A small network was shown many inputs. Here are its activations along a few directions, one row for each input.
In each table, some parts of the input vary, and every possible input appears once, in random order.
A made-up example of a description, with smaller parts first: ring(5) and (point or (values(2) and line(4)) or ring(9)).
Shared parts are said once, and a part with two or three values counts as separate values.

Other details of the inputs vary at random and push rows far along two fixed directions, the same in every table; ignore that.

Table:
row 1: -1.68, -4.86, +4.75, -0.58, +2.52, +1.63, -0.27, +1.08, +2.40, -0.04, -0.88
row 2: +1.00, +3.49, -3.53, +0.68, +0.05, -0.68, +0.22, +0.35, -2.53, +0.64, +0.33
row 3: -2.47, -1.93, -1.39, +0.67, -9.36, -1.63, +3.42, -3.01, +1.12, +2.36, +3.85
row 4: -1.08, -0.45, -1.61, +0.09, -6.23, -1.75, +3.35, -2.20, +0.10, +1.29, +3.50
row 5: -3.38, -1.31, -1.70, +2.19, -8.81, -3.16, +3.92, -3.26, +0.77, +1.60, +4.27
row 6: +3.58, +5.31, -4.76, -1.69, +3.78, +0.15, -2.10, +0.77, -2.89, -0.55, -0.84
row 7: -0.48, -4.44, +5.02, +0.20, +2.14, +1.68, -0.62, +1.41, +3.45, -0.11, -0.82
row 8: -1.91, -4.74, +4.52, -0.33, +2.89, +1.35, -1.38, -0.35, +2.89, -0.91, -1.42
row 9: +2.70, +4.44, -2.77, -1.31, +2.17, +0.60, +0.11, +1.14, -2.83, +0.26, -0.28
row 10: -0.53, -2.30, +2.90, -1.26, +4.00, +1.39, -2.37, +0.66, +2.06, -1.39, -1.14
row 11: -1.05, -4.77, +4.39, -0.05, +2.32, +1.62, -1.98, +0.17, +3.41, -1.38, -1.50
row 12: -3.82, -1.09, -1.84, +1.47, -8.28, -2.23, +2.95, -2.77, +0.71, +1.87, +4.02
row 13: -0.59, -4.43, +4.20, +0.87, +1.50, +1.19, +0.22, +1.45, +2.02, +0.04, -3.74
row 14: +0.96, +2.50, -0.94, +0.38, +3.04, +1.08, -0.73, +1.65, -1.63, -0.77, -1.34
row 15: +1.21, +4.10, -4.16, -0.06, -3.47, -1.38, +0.81, -2.69, -3.07, +0.34, +0.83
row 16: +0.18, -1.52, +2.74, +0.15, +3.51, +1.81, -1.37, +0.64, +1.04, -1.69, -3.82
row 17: -2.56, -4.47, +4.44, +0.69, +2.99, +1.11, -0.91, +1.35, +2.36, -0.54, -0.67
row 18: +1.25, +3.86, -2.79, +0.57, -0.01, -0.52, +0.11, +0.41, -3.18, +0.03, +0.30
row 19: +2.85, +6.45, -3.38, -0.91, +3.26, -0.79, -1.28, +1.82, -3.98, -0.67, -0.06
row 20: -1.37, -3.93, +4.71, +1.39, +2.63, +1.28, -1.38, +1.69, +3.35, -0.55, -0.64
row 21: +2.77, +4.70, -3.08, -3.29, +4.29, +0.77, -1.56, +1.98, -2.54, -0.10, +2.24
row 22: +2.01, +4.43, -2.28, -1.08, -0.52, -0.77, +0.61, +0.45, -2.74, +0.34, -0.09
row 23: +0.92, +1.70, -1.09, -0.68, +3.05, +0.74, -1.96, +1.74, -0.79, -0.58, +1.83
row 24: -2.05, -2.42, +0.88, +1.09, -5.10, -1.01, +1.22, -3.21, +2.92, +0.81, +1.70
row 25: +3.04, +5.67, -4.81, -0.76, +3.54, -0.05, -1.58, +2.24, -3.41, -0.14, +0.00
row 26: +0.13, -0.62, +1.44, +0.38, -0.54, -0.67, -0.18, -0.80, +0.21, -1.06, -2.43
row 27: -0.72, -4.36, +3.66, +0.98, +2.02, +0.81, -0.94, +0.08, +2.38, -0.77, -4.24
row 28: +2.49, +3.68, -2.78, -1.98, +3.26, -0.33, -1.36, -0.30, -1.51, -1.32, +1.71
row 29: -1.90, -1.62, -2.07, +1.75, -9.56, -2.37, +4.06, -2.78, +0.42, +2.66, +0.93
row 30: +0.48, -1.06, +1.31, +0.43, -1.08, +0.12, +0.98, +0.31, -0.53, +0.34, -1.61
Description of these inputs: values(3) and (point or line(4) or line(5)).
Changing only the values(3) part turns row 5 into row 28. The same change can be made to row 17. Which row results?
Answer: row 8
Which other rows does row 14 become when the line(5) part takes its other values? List them by row number.
Answer: row 2, row 18, row 19, row 25
Which other rows does row 18 become when the values(3) part takes its other values? List them by row number.
Answer: row 15, row 30
Which other rows does row 7 become when the line(4) part takes its other values? List them by row number.
Answer: row 1, row 3, row 21

Table:
row 31: -1.93, -5.06, +4.36, -1.02, +1.48, +1.63, -0.31, +0.26, +3.21, +0.06, +1.84
row 32: -0.49, +0.42, -1.54, +1.54, -5.20, -1.03, +2.85, -1.10, -1.02, +1.28, +1.30
row 33: +1.67, +5.79, -3.80, -0.66, +0.21, -1.03, -0.42, +0.39, -3.49, -0.03, +1.82
row 34: +1.79, +2.07, -0.86, -0.12, +1.09, +0.02, -1.28, -0.29, -0.74, -1.09, -0.57
row 35: -1.30, -4.04, +1.04, +0.48, +0.84, -0.96, -0.12, +0.53, +1.76, -0.68, -1.02
row 36: -1.83, -3.96, +3.55, +1.42, +1.11, +1.07, -0.59, +1.64, +1.85, -0.10, -3.11
row 37: -0.70, +0.55, -0.10, +1.56, -2.75, -1.32, +0.81, -0.54, -0.14, +0.32, +0.49
row 38: -1.47, -1.62, +2.46, +1.48, -0.22, -0.02, +0.93, -0.10, +0.86, -0.72, -0.87
row 39: +2.03, +3.21, -1.58, +0.27, +2.35, +0.10, -1.31, +1.50, -1.78, -0.94, +0.35
row 40: -1.27, -3.41, +2.61, -1.54, +0.25, +1.02, +0.03, -0.16, +2.44, +0.44, +3.11
row 41: -2.06, -3.80, +3.27, +1.55, +1.56, +1.23, +0.06, +1.10, +1.68, -0.38, -2.78
row 42: +0.29, -1.57, +1.59, +1.22, -0.50, +0.08, +0.76, +1.10, +0.86, +0.60, -1.36
row 43: -1.60, -1.10, +2.12, +0.98, -0.16, -0.07, +0.33, +0.28, +0.13, -0.64, -0.81
row 44: -2.58, +1.63, -4.38, +1.55, -8.53, -2.44, +3.36, -2.97, -1.85, +2.40, +2.55
row 45: -1.62, +0.06, -0.48, -0.84, -1.74, -0.78, -0.27, -1.70, +1.51, +0.55, +5.53
row 46: -1.87, +0.68, -3.93, +1.22, -8.55, -2.26, +3.55, -4.56, -0.67, +1.97, +1.45
row 47: +0.95, +3.70, -2.79, -2.63, +2.45, -0.24, -1.37, -0.87, -1.58, -0.03, +5.90
row 48: -1.70, -4.90, +4.75, -0.59, +5.37, +2.35, -2.52, +1.61, +4.07, -0.74, +0.60
row 49: -2.46, -4.61, +4.10, +3.19, -3.47, -0.63, +1.12, -0.65, +3.01, +0.13, -1.39
row 50: +3.11, +3.16, -2.33, -1.13, +0.87, +0.10, -0.35, +0.48, -1.92, +0.00, -0.46
row 51: +2.62, +3.08, -0.19, -1.54, +6.27, +1.30, -1.01, +2.89, -2.35, -0.71, -1.32
row 52: -1.05, -5.59, +5.80, +0.62, +4.27, +2.19, -2.19, +1.77, +3.05, -1.31, -5.55
row 53: -0.61, -6.04, +5.70, +1.18, +4.53, +2.45, -2.00, +1.49, +3.33, -1.92, -5.54
row 54: -3.02, -1.12, -0.88, +0.00, -5.54, -1.59, +1.80, -3.82, +1.00, +1.38, +6.22
row 55: +1.68, +1.01, +0.98, -1.08, +4.82, +1.67, -1.28, +3.35, -1.59, -0.79, -1.88
row 56: +2.74, +5.72, -5.68, -2.05, +1.87, -2.51, -0.77, +0.16, -3.57, -1.13, +3.31
row 57: +1.57, +2.04, -1.16, -1.48, +4.39, +1.30, -2.29, +1.37, -1.75, -0.88, -2.29
row 58: +2.26, +3.32, -0.52, -1.59, +4.31, +0.48, -2.42, +1.01, -1.81, -1.37, -1.20
row 59: +0.56, +2.60, -2.59, +0.22, +1.31, +0.19, +0.14, +0.33, -1.87, +0.17, -0.10
row 60: -1.51, +0.87, -2.40, +1.17, -8.21, -2.12, +3.59, -1.94, -1.16, +2.49, +1.94
row 61: +1.51, +2.76, -2.01, -3.04, +6.36, +1.64, -2.88, +1.17, -1.24, -0.34, +3.44
row 62: -1.64, -1.64, +1.95, +0.73, -1.84, -0.44, +0.82, -1.66, +1.21, -0.54, -1.20
row 63: +3.12, +4.16, -2.95, -0.40, +5.40, +1.23, -2.49, +2.74, -2.42, -0.56, -0.74
row 64: +1.69, +2.20, -1.34, -1.42, +4.75, +0.97, -1.69, +0.83, -1.45, -0.80, -2.12
row 65: -1.43, -2.42, +1.68, -0.73, +0.09, +0.28, -1.17, +0.05, +3.34, -0.42, +3.60
row 66: -0.63, +1.90, -4.30, +1.91, -9.73, -2.70, +4.09, -2.75, -1.61, +2.60, +3.24
row 67: +2.45, +3.82, -3.36, -0.95, +2.12, -0.10, -1.46, +0.26, -1.94, +0.13, -0.80
row 68: -0.93, -4.04, +3.93, +0.16, +0.01, +0.90, +1.03, -0.12, +1.97, -0.25, -3.09
row 69: +2.87, +3.31, -2.13, -1.25, +1.09, -0.21, -0.29, +0.39, -1.78, +0.38, -0.67
row 70: +1.83, +3.77, -3.19, +0.03, +1.92, -0.13, -1.11, +1.36, -2.13, +0.46, -0.08
row 71: +1.32, -2.46, +3.07, +0.15, +1.91, +0.85, -0.68, +1.07, +1.85, -0.33, -3.34
row 72: -2.84, -4.84, +3.12, -0.28, +1.05, +1.14, -0.79, -0.49, +3.40, +0.19, +2.27
row 73: +2.92, +6.12, -4.22, -1.23, +0.14, -1.30, -0.79, -0.87, -2.95, +0.00, +1.21
row 74: -1.24, -7.54, +5.68, +0.61, +1.73, -0.02, +0.36, +1.73, +3.60, -1.05, -2.76
row 75: +2.55, +5.15, -3.95, -0.59, -0.37, -0.94, +0.58, +0.87, -3.01, +1.26, +1.47
row 76: +1.26, +3.21, -3.09, -1.35, +1.59, +0.22, -0.80, -0.25, -2.47, -0.02, -0.90
row 77: -0.81, -1.88, +1.33, -0.06, -3.04, +0.09, +1.21, -0.66, +0.18, +0.41, -1.43
row 78: -2.77, -4.46, +3.89, +1.85, -3.39, -0.37, +1.65, -2.32, +2.70, -0.63, -1.79
row 79: +2.14, +2.41, -1.52, +0.23, +4.13, +0.64, -1.88, +2.12, -0.96, -0.14, -1.29
row 80: -2.36, -4.15, +2.02, -0.27, -0.15, +0.87, -0.81, +0.15, +4.50, +0.14, +2.39
row 81: -0.54, -1.50, +1.19, +0.15, -3.46, -0.38, +1.38, -0.96, +0.63, +0.83, -1.25
row 82: -2.65, +0.58, -3.39, +1.54, -7.92, -1.74, +2.88, -2.49, -1.42, +2.06, +1.82
row 83: +0.79, +4.81, -3.09, -0.31, +0.39, -0.89, +0.31, -0.07, -2.84, -0.29, +1.56
row 84: -1.01, -1.28, +1.92, +0.05, -0.53, -0.14, +0.05, -0.96, +0.53, -0.85, -1.69
row 85: -2.50, -1.59, +1.25, +1.56, -3.75, -0.85, +1.28, -0.59, +0.25, +0.07, +0.02
row 86: -1.75, -4.77, +4.40, +1.70, -1.57, +0.38, +0.39, -1.11, +2.86, -1.23, -2.50
row 87: +3.79, +2.57, -0.54, -1.75, +5.60, +1.59, -1.72, +2.05, -1.79, -1.30, -2.03
row 88: -0.94, -1.23, +1.81, +0.12, -1.02, -0.06, -0.19, -0.62, +0.33, -0.85, -1.54
row 89: -2.03, +0.75, -3.99, +2.49, -8.66, -2.16, +3.53, -3.08, -0.96, +2.10, +2.31
row 90: +2.75, +1.37, -0.74, -0.45, +5.26, +1.38, -2.59, +1.56, -0.73, -1.03, -2.64
row 91: -2.75, -2.47, +0.91, +1.54, -6.73, -1.20, +3.50, -1.46, +0.42, +1.62, +0.25
row 92: -0.91, -2.38, +2.60, +1.07, -0.14, +0.51, +1.47, +0.69, +0.84, +0.30, -1.59
row 93: -1.09, -2.94, +2.49, -1.53, +0.40, +0.87, -0.07, +0.22, +2.89, +0.36, +3.14
row 94: +2.41, +2.26, -1.53, -3.18, +4.42, +1.25, -2.41, +2.38, +0.65, -0.31, +3.86
row 95: +2.37, +1.28, +1.00, -2.14, +5.54, +1.65, -1.63, +2.08, -1.39, -1.01, -2.84
row 96: +2.58, +4.60, -3.33, -0.50, +0.07, -1.11, -0.72, -0.74, -1.98, -0.16, +0.60
row 97: -0.76, -3.59, +2.14, +1.54, -0.62, +0.16, -0.33, -0.39, +2.61, +0.16, -3.17
row 98: -1.29, +1.97, -2.96, +2.00, -7.02, -2.23, +2.77, -2.66, -1.17, +0.86, +2.68
row 99: +2.29, +3.10, -1.90, -1.39, +1.50, +0.23, +0.38, -0.02, -2.00, -0.15, -0.58
What do these inputs look like to the network?
Answer: values(3) and (point or line(4) or (values(2) and ring(9)))
Changing only the values(3) part turns row 56 into row 74. The same change can be made to row 62. Which row results?
Answer: row 68
Which other rows does row 90 become when the values(2) part takes its other values? List them by row number.
Answer: row 63
Which other rows does row 69 become when the values(3) part takes its other values? List them by row number.
Answer: row 67, row 73
Which other rows does row 94 become when the line(4) part takes its other values? List them by row number.
Answer: row 31, row 40, row 93
Which other rows does row 63 become when the ring(9) part takes its other values? List them by row number.
Answer: row 36, row 41, row 44, row 59, row 70, row 79, row 82, row 89
Which other rows does row 75 become when the ring(9) part takes its other values? List them by row number.
Answer: row 32, row 42, row 51, row 55, row 60, row 66, row 91, row 92
